These are the activations of a small neural network, seen along a few directions. Each row is one input.
In each table, some parts of the input vary, and every possible input appears once, in random order.
A made-up example of a description, with smaller parts first: one of 5 places around a ring, together with either a single point or one of 11 places along a line or (one of 2 separate values, together with one of 6 places along a line).
Shared parts are said once, and a part with two or three values counts as separate values.

Table:
x1: [-83 -10 -35 -26  68 -73 -49  80 -71 -33  72  12 -97  24  -3  67  34]
x2: [-89 -51 -42 -34  46 -57 -77  86 -80  -1  57   6 -76  57  13  79  30]
x3: [  1 -10  -6   1  -7  16  31 -20  14   3 -11   3   9 -11 -16  12   7]
x4: [  2  10  22   0  -6   7   9 -14  22  26   1   2  14 -17  11   2   1]
x5: [  6  -8 -20   0  -2   1  10 -26   1 -12 -18   4   9   7 -17 -28   1]
x6: [ 27   7   4  15  -9  20   4  -1   3  -8  -4  -6  18 -11  -5  -2 -10]
x7: [  6  -6  15   2  -3  17  17 -19  16  13   5   3  14 -17   0   6   8]
x8: [ -6  12  35  -6 -11   6   3  -1  33  21  -4   1   4 -12  20 -11 -10]
x9: [-14 -11 -12  -4  -5   9  22 -22  24  -3 -12   4  11 -12 -29  -3  -4]
x10: [ 22   2 -18  13 -13  17  16  -6   2 -19 -16 -10  10  -5 -18   5 -12]
x11: [ 15  23  28   3 -14   8  -9  12  18   1 -14  -9  10  -6  10 -18 -31]
x12: [ 24  22  13   8  -9   9  -3   0   7   5  -9  -7  20 -10   2  -5 -20]
x13: [ 14  13  30  -6  -7  -4  -4  -4   6  13 -15   2  11   7  28 -36  -6]
x14: [ 20  -6 -14  10  -9   7  17 -24  -5  -5 -11   0   3   8   0 -13  13]
x15: [ 19  14  16  10  -9   2  -2  -9  -1  19  -8   5  15   1  24 -25  10]
x16: [ 25  -2   7  12  -5  10   6 -18  -4   6   1   3  12   1  15 -20  15]
x17: [ 11   0 -24   3  -6   7   9 -15  13 -27 -14 -13  12  -6 -33  -8 -26]
- Describe the family of inputs behind these rows. => either one of 2 separate values or (one of 3 separate values, together with one of 5 places along a line)
- Start at x9 and move only the place on the line of 5, one step at a time. The first step leads to x3. Which rows follow, in order? => x7, x4, x8
- List by row number the other inputs of the same sort as x2. => x1

Table:
x18: [  9  60   3  11  -4   5  27   6  46 -43 -15 -17  -1 -48 -49  -2 -55]
x19: [-43 -50 -74  -3  29 -35  -4  -9 -58 -22  22  22 -49  44 -15   5  71]
x20: [ -6 -15   5   3 -31  59  66 -49  78  24 -39   4  46 -49 -48  20 -15]
x21: [ 31 -26 -57   5   0 -10 -45  25 -69 -41  -8 -22   1  52 -12   2 -21]
x22: [ 23  -1  72  -1 -38  33  31 -48  54  77 -24  11  44 -12  61 -33  18]
x23: [ 59 -40 -31  26 -30  50  48 -88   9   5 -35   5  61   1 -23 -41  26]
x24: [-24  -3 -21  -9   1   2 -39  61  -5 -29  11 -29  -8  -2 -39  66 -59]
x25: [  1  18  52 -20   1 -25 -76  59 -27  40  13 -12   2  29  69   5 -32]
x26: [-56  -4  35 -15  31 -36 -22  34 -28  54  50  31 -53  13  63  33  70]
x27: [ 67  26 -28  21   2  -6  21 -29 -21 -65 -24 -12  10   4 -18 -66 -16]
x28: [-95 -36 -32 -23  42 -21  11  31  -2 -16  45  20 -57 -16 -45  74  35]
x29: [ 35  71  78   4  -3 -16 -18   8  21  16   4   0   3 -16  56 -63 -22]
- The inputs of x18 and x29 match in every part but one. If x20 is changed in the same way as x18 into x29, which row does it become? => x22
- Describe the family of inputs behind these rows. => one of 3 separate values, together with one of 4 places along a line
- Which other rows does x19 become when the choice among 3 separate values takes its other values? List them by row number. => x26, x28

Table:
x30: [-37  -4 -10   1   3   4  24   1  12   7  18  10 -16 -21 -23  43  25]
x31: [  1   9  20  -7   2 -16 -14   8 -12  -8   6   3 -18  19  19 -28   2]
x32: [  5  27  21  -6  15 -16 -21  36 -12 -17  18  -9 -14  -7   4   9 -31]
x33: [  3  22 -39  10  16 -11  -1  13  -5 -34   9 -14 -16 -16 -27  23 -14]
x34: [107  46  71  37 -71  73  59 -88  99  31 -66 -16 116 -55  15 -96 -45]
x35: [-14 -19 -22  -7   7 -15  18 -25 -10  -4  -1   8  -7  11 -12  -8  23]
x36: [-15 -34 -29 -11  -1  -2  -5  -7 -14   5  -3  -2   6  20 -14  23   2]
x37: [ 21   0 -28   7  15 -14   9 -10 -30 -40   1  -4 -11   8 -17 -11   7]
x38: [-34 -10 -12 -15   8  -7   6  -3   9  -5  11   2 -10  -7 -32  26  -5]
x39: [-15   8  28   3   4  -9   8  -3  -6  31  17  21 -14   2  30  -4  48]
x40: [ 18  -2 -44  19   5   3 -24   7 -31 -23   8 -12   0   9 -25  19  -9]
x41: [ -8  -8 -31   8   3  -8   8  -2  -9 -31 -10   4 -16  11 -20 -18  14]
x42: [-10   1  18 -16  10 -23  -5  -5  -9  18   3  10  -7  16  30 -23  18]
x43: [ -9 -17   8 -20   5  -9 -32  12 -11  29   1  -3   3  20  32   7  -4]
x44: [-14 -29  -9  -2   6  -1  39 -23  -6   5   7  15 -12   1  -1   8  45]
x45: [-18  16  26 -13   3 -15 -20  33   7  -6  10  -7 -22   2   7   7 -28]
x46: [ 24  20  10  -2  14 -22 -11  11 -30 -19   7  -1 -10  11  25 -25  -1]
x47: [-27   1 -26   1   7   3  -6  19  15 -31   5  -4 -18 -11 -36  15 -15]
x48: [-29   6  25 -20  13 -16 -20  15  13  19  14   3 -12  -6  14  11 -13]
x49: [ 17   6   0   8  10   1 -46  38 -30  -7   8  -5   4   8  13  -2 -22]
x50: [ 114   42   27   38  -77   83   92 -120   88   20  -81  -15   98  -48
  -31  -71  -42]
x51: [-36   1  34  -6  15   1  -4  26  19  25  16  17 -14 -22  20  22  15]
x52: [-20 -42 -26   3   3  18   9   5  -4  13   3  11   3  -1  -3  33  29]
x53: [-11 -23  26 -15   2   2  -8  15 -11  36   6   5  -2  14  38  24  20]
x54: [-11 -23 -33   7  -6  10 -19  17 -14 -20  -4  -3  -2  18 -30  12  -8]
x55: [  0   8  -2  -1 -10 -11 -35  30 -17   8  -3 -11  -9  24  23   4 -12]
- Describe the family of inputs behind these rows. => one of 2 separate values, together with either a single point or (one of 3 separate values, together with one of 4 places along a line)
- The inputs of x47 and x45 match in every part but the choice among 2 separate values. If x33 is changed in the same way as x47 into x45, which row does it become? => x32
- Which other rows does x43 become when the choice among 2 separate values takes its other values? List them by row number. => x36
- Which other rows does x53 become when the choice among 3 separate values takes its other values? List them by row number. => x39, x51
